These are the activations of a small neural network, seen along a few directions. Each row is one input.
Each table varies a few parts of the input and shows all the possible inputs, shuffled.
A made-up example of a description, with smaller parts first: one of 3 separate values, together with either a single point or one of 9 places along a line or (one of 5 places around a ring, together with one of 6 places along a line).
Shared parts are said once, and a part with two or three values counts as separate values.

Other details of the inputs shift rows strongly along two fixed directions, in all tables alike. That doesn't count.

Rows:
x1: [31, -9, -67, -81, 35, 53, 6, -9, 60, -76, 12, 29]
x2: [-87, -42, 102, -38, -22, -31, -29, -3, -70, -10, 44, 19]
x3: [-110, -38, 50, -33, 34, -59, -20, 24, -75, -14, 29, -7]
x4: [-45, -104, 70, -4, -20, -40, -48, -31, -58, -35, 34, 13]
x5: [-9, -161, 280, 317, 23, 4, 685, 25, 532, 484, -973, -97]
x6: [26, -11, -27, -90, -29, -28, -82, -2, 112, -29, 4, 20]
x7: [73, -20, -28, -150, -2, -52, -27, -40, 46, 1, -9, 16]
x8: [17, -22, -90, -71, 63, 42, -7, 3, 59, -67, 7, -5]
x9: [-20, -34, -44, -25, -54, 116, -23, 83, 10, -31, 43, 13]
x10: [50, -51, -36, -55, 8, 56, -34, -16, 86, -57, 38, 5]
x11: [-36, -58, -37, -9, -65, 79, 37, 44, 2, 4, 118, -49]
x12: [-11, -58, -38, -6, -55, 101, -41, 90, 30, -25, 59, -2]
x13: [-7, 18, -81, -105, 26, -42, -55, 16, 85, -39, -26, 11]
x14: [-98, -26, 76, -43, 6, -49, -6, 12, -75, -23, 34, 29]
x15: [6, 31, -57, -115, -1, -31, -42, 5, 86, -48, -21, 44]
x16: [-70, -28, 84, -35, 7, -45, 16, -15, -84, -77, 28, -18]
x17: [358, 593, -165, 641, 94, 25, -135, -59, -213, 263, 39, 17]
x18: [18, 15, -33, -110, -27, -13, -64, -9, 92, -36, -12, 35]
x19: [-45, -33, -43, -29, -64, 94, 55, 37, -18, -3, 102, -34]
x20: [-77, -67, 106, -17, -23, -45, -47, 4, -48, -4, 60, 3]
x21: [461, 612, -129, 491, 115, -130, -135, -192, -179, 276, 7, 55]
x22: [42, -26, -42, -76, 9, 72, -16, -23, 66, -64, 21, 20]
x23: [-78, -75, 14, -20, 37, -54, -20, -10, -85, -45, 3, 3]
x24: [-83, -40, 59, -25, 36, -56, 3, -2, -84, -69, 23, -54]
x25: [82, -45, -23, -129, -3, -67, -45, -33, 67, 7, 7, 0]
x26: [-69, -30, -92, -24, -8, 64, 64, 63, -25, -7, 87, -59]
x27: [-56, -18, -68, -34, -37, 75, 77, 51, -23, -15, 93, -25]
x28: [-54, -79, 65, -24, -19, -25, -30, -38, -80, -41, 17, 29]
x29: [-50, -69, 114, -9, -21, -41, -24, -22, -57, -59, 53, -44]
x30: [-31, -18, -69, -31, -27, 97, 0, 97, 4, -44, 34, 22]
x31: [-59, -44, 110, -30, -20, -27, -6, -29, -79, -65, 37, -28]
x32: [-65, -63, 40, -30, 8, -43, -7, -23, -85, -54, 8, 39]
Each input here is: one of 4 places along a line, together with either one of 3 separate values or one of 5 places along a line.
The inputs of x16 and x31 match in every part but the place on the line of 4. If x21 is changed in the same way as x16 into x31, which row does it become? -> x7
Change only the place on the line of 4 in x9. List by row number the other rows that result. -> x12, x17, x30
Change only the choice among 3 separate values in x14. List by row number the other rows that result. -> x16, x32

Rows:
x33: [-14, -55, 17, -90, -28, -20, 0, -15, -57, -53, 117, -17]
x34: [129, 150, -76, 189, 53, -26, 98, -66, 77, 144, -171, -6]
x35: [-54, -33, 16, -79, 19, -54, -77, 17, -27, -79, 65, -1]
x36: [-61, -28, -29, -73, 20, 25, -21, 5, -75, -89, 99, -38]
x37: [-47, -34, 14, -97, -56, -13, -43, -4, -57, -36, 95, 21]
x38: [11, -12, -55, -93, -46, 21, -89, 25, 49, -66, 82, 7]
x39: [21, -34, -75, -90, 4, 62, -56, 14, 29, -65, 98, 1]
x40: [151, 117, -14, 236, -6, 28, 53, -23, 79, 131, -149, -33]
x41: [-79, 7, -23, -84, 6, 14, -36, 24, -65, -86, 95, -22]
x42: [-51, -46, 27, -79, -7, -27, -93, -1, -36, -77, 56, 45]
x43: [-56, -51, -40, -54, 27, 2, -30, 40, -70, -84, 97, -23]
x44: [162, 137, -19, 174, 48, 3, 91, -36, 50, 172, -159, 11]
x45: [56, 121, 76, 252, 34, -40, 23, -27, 13, 145, -164, 13]
x46: [-38, -45, 23, -88, 26, -22, -51, -37, -42, -87, 70, -33]
x47: [42, 15, -76, -142, 8, -13, -90, 26, -2, -60, 28, 31]
x48: [-72, -28, -24, -66, -14, 19, -62, 40, -70, -79, 86, 38]
x49: [-76, -16, -34, -65, 13, -8, -46, 59, -59, -81, 93, -7]
x50: [-61, -15, 9, -104, -25, -27, -35, 2, -50, -34, 104, -38]
x51: [-65, -11, -18, -78, -24, 26, -45, 18, -72, -87, 88, 36]
x52: [94, 106, 86, 243, 20, -10, 64, -89, -6, 123, -154, 16]
x53: [87, 152, 103, 228, 18, -36, 79, -61, 20, 112, -143, 8]
x54: [-33, -20, 23, -100, -42, -30, -16, 4, -46, -50, 114, -2]
x55: [-66, -55, -2, -78, -26, -33, -68, 38, -49, -17, 90, 3]
x56: [-38, -74, -8, -73, -3, -38, -28, 19, -56, -32, 104, -37]
x57: [-31, -82, 21, -69, 7, -17, -76, -20, -46, -80, 60, 30]
x58: [-54, -52, 8, -85, -45, -21, -60, 18, -55, -27, 92, 24]
x59: [31, 132, 31, 266, 27, 9, 65, 16, -12, 147, -147, 5]
x60: [131, 149, -6, 225, -20, 19, 40, -3, 93, 135, -156, -18]
x61: [-47, -91, -8, -68, -13, -23, -51, 20, -60, -20, 93, -13]
x62: [-42, -50, 3, -93, -11, -16, -19, -17, -61, -37, 106, -54]
x63: [-44, -86, 11, -62, 24, -29, -85, 1, -42, -70, 57, 8]
x64: [3, 1, -69, -100, -9, 52, -72, 33, 40, -62, 95, 16]
x65: [117, 153, 14, 223, -6, 36, 58, -22, 100, 150, -127, 10]
x66: [137, 146, -52, 185, 61, -11, 103, -55, 74, 159, -153, 1]
x67: [-57, -38, -2, -84, -17, -48, -44, 36, -45, -29, 101, -21]
x68: [-35, -87, 1, -75, -31, -11, -44, 0, -65, -30, 96, 8]
x69: [-57, -10, 28, -99, 12, -33, -68, -19, -31, -84, 67, -17]
x70: [135, 126, 7, 226, 19, 65, 76, -39, 78, 154, -119, -2]
x71: [-495, -848, 432, -380, -114, 114, 729, 180, 635, 14, -782, -105]
x72: [-53, -63, -30, -56, 0, 29, -47, 21, -80, -81, 89, 23]
x73: [-46, -46, -24, -67, -10, 37, -29, -1, -83, -89, 91, 22]
x74: [14, 31, -111, -133, 27, -23, -48, 4, 29, -45, 70, 29]
x75: [38, 21, -78, -145, 14, -9, -59, 23, 6, -32, 63, 38]
x76: [115, 158, 16, 215, 5, 55, 64, -19, 92, 158, -126, 13]
x77: [22, -44, -55, -88, -16, 45, -57, 2, 38, -65, 102, 7]
x78: [81, 131, 49, 255, 27, 22, 132, -36, -19, 111, -121, -14]
x79: [109, 181, -69, 178, 39, -35, 85, -46, 91, 147, -179, 9]
x80: [143, 117, -1, 236, -10, 31, 55, -37, 86, 141, -135, -20]
x81: [-65, -68, -40, -49, 17, 17, -54, 42, -75, -71, 87, 2]
x82: [168, 133, -18, 180, 42, -1, 61, -33, 41, 146, -195, 3]
x83: [-44, -29, 33, -91, -18, -20, -75, -25, -38, -85, 59, 42]
x84: [-35, -69, 11, -68, 34, -44, -60, -1, -37, -82, 68, -17]
x85: [-28, -69, 8, -86, -42, -3, -27, -22, -68, -38, 98, 6]
x86: [-52, 2, -10, -81, -11, 10, -18, 26, -61, -102, 106, 13]
What do these inputs look like to the network? -> one of 2 separate values, together with either one of 4 places along a line or one of 5 places along a line or (one of 3 separate values, together with one of 6 places around a ring)
The inputs of x58 and x68 match in every part but the choice among 2 separate values. If x83 is changed in the same way as x58 into x68, which row does it become? -> x52
The inputs of x57 and x42 match in every part but the choice among 2 separate values. If x82 is changed in the same way as x57 into x42, which row does it become? -> x47
Change only the place on the line of 4 in x44. List by row number the other rows that result. -> x34, x66, x82
